Small tables with named rows and columns. After each table, cells are looked up by row and column.

gito =
fields: vava, folede, fututif, zomo, denal, suku, nik
sev: [171, 126, 164, 134, 193, 164, 120]
feg: [39, 108, 130, 74, 122, 120, 106]
fofavem: [139, 129, 139, 123, 118, 179, 140]
giv: [103, 101, 151, 94, 97, 138, 142]
tupep: [125, 157, 113, 127, 126, 100, 157]
bor: [71, 79, 132, 134, 156, 120, 125]
lomi: [178, 110, 76, 158, 190, 106, 139]
sudog: [113, 67, 95, 137, 150, 121, 163]
gek: [136, 122, 107, 124, 106, 130, 141]
dur: [147, 171, 73, 150, 137, 191, 61]
kuf: [137, 116, 116, 113, 127, 147, 147]

What is the suku of sev in gito? 164
What is the nik of sev in gito? 120
What is the fututif of giv in gito? 151
What is the nik of kuf in gito? 147
What is the vava of lomi in gito? 178
What is the folede of gek in gito? 122
What is the fututif of tupep in gito? 113
What is the folede of sev in gito? 126
What is the zomo of gek in gito? 124
Row with the largest denal: sev

tudes =
|  | tor | musuruv | komap | fami | doletek | fafusu | puzilot | bavat | sem | diveli |
|---|---|---|---|---|---|---|---|---|---|---|
| fug | 128 | 71 | 139 | 102 | 75 | 71 | 117 | 49 | 76 | 120 |
| musog | 79 | 82 | 115 | 91 | 84 | 85 | 86 | 151 | 125 | 72 |
| suv | 121 | 87 | 93 | 108 | 71 | 191 | 130 | 143 | 127 | 95 |
| duduv | 94 | 103 | 80 | 174 | 71 | 108 | 84 | 77 | 97 | 65 |
| deso | 135 | 67 | 121 | 142 | 162 | 110 | 100 | 141 | 64 | 127 |
| nosek | 93 | 151 | 105 | 65 | 100 | 136 | 107 | 110 | 91 | 129 |
| tuga | 136 | 133 | 147 | 88 | 136 | 103 | 148 | 98 | 99 | 72 |

sem of suv: 127
doletek of suv: 71
diveli of nosek: 129
bavat of deso: 141
diveli of suv: 95
puzilot of tuga: 148
fami of suv: 108
komap of tuga: 147
tor of suv: 121
musuruv of duduv: 103
doletek of musog: 84
doletek of deso: 162
fafusu of musog: 85
puzilot of musog: 86
sem of musog: 125
diveli of musog: 72
bavat of duduv: 77
puzilot of fug: 117
puzilot of duduv: 84
Row with the largest puzilot: tuga

sope.tsv
	fulen	vod	baro	fopefa	fak	rafivug
kasota	137	140	114	160	132	129
bel	147	175	60	219	100	117
ruruti	137	143	103	172	126	124
kibo	149	181	56	224	97	117

baro of bel: 60
fak of kibo: 97
baro of kibo: 56
fopefa of kibo: 224
vod of kibo: 181
baro of ruruti: 103
vod of ruruti: 143
rafivug of kasota: 129
rafivug of ruruti: 124
vod of bel: 175
fulen of kibo: 149

vopuz =
columns: nukipes, lunulim, tiza, ved, zonugi, dov, dek
fod: [90, 96, 131, 108, 90, 107, 90]
vorivov: [61, 66, 28, 90, 218, 114, 90]
papoz: [121, 96, 131, 90, 13, 107, 90]
mog: [90, 129, 90, 113, 35, 111, 20]
gevas: [73, 44, 90, 47, 165, 96, 112]
nozaf: [58, 90, 90, 100, 219, 114, 90]
leb: [73, 44, 21, 90, 163, 96, 112]
til: [90, 90, 104, 113, 25, 114, 25]
bof: [65, 56, 20, 70, 204, 90, 94]
bogugok: [113, 90, 90, 106, 8, 100, 63]
rolatul: [71, 86, 181, 109, 38, 70, 129]
dulo: [109, 99, 61, 90, 50, 66, 107]

vorivov, tiza => 28
til, tiza => 104
bogugok, ved => 106
bogugok, nukipes => 113
vorivov, lunulim => 66
til, nukipes => 90
til, zonugi => 25
vorivov, dov => 114
til, dov => 114

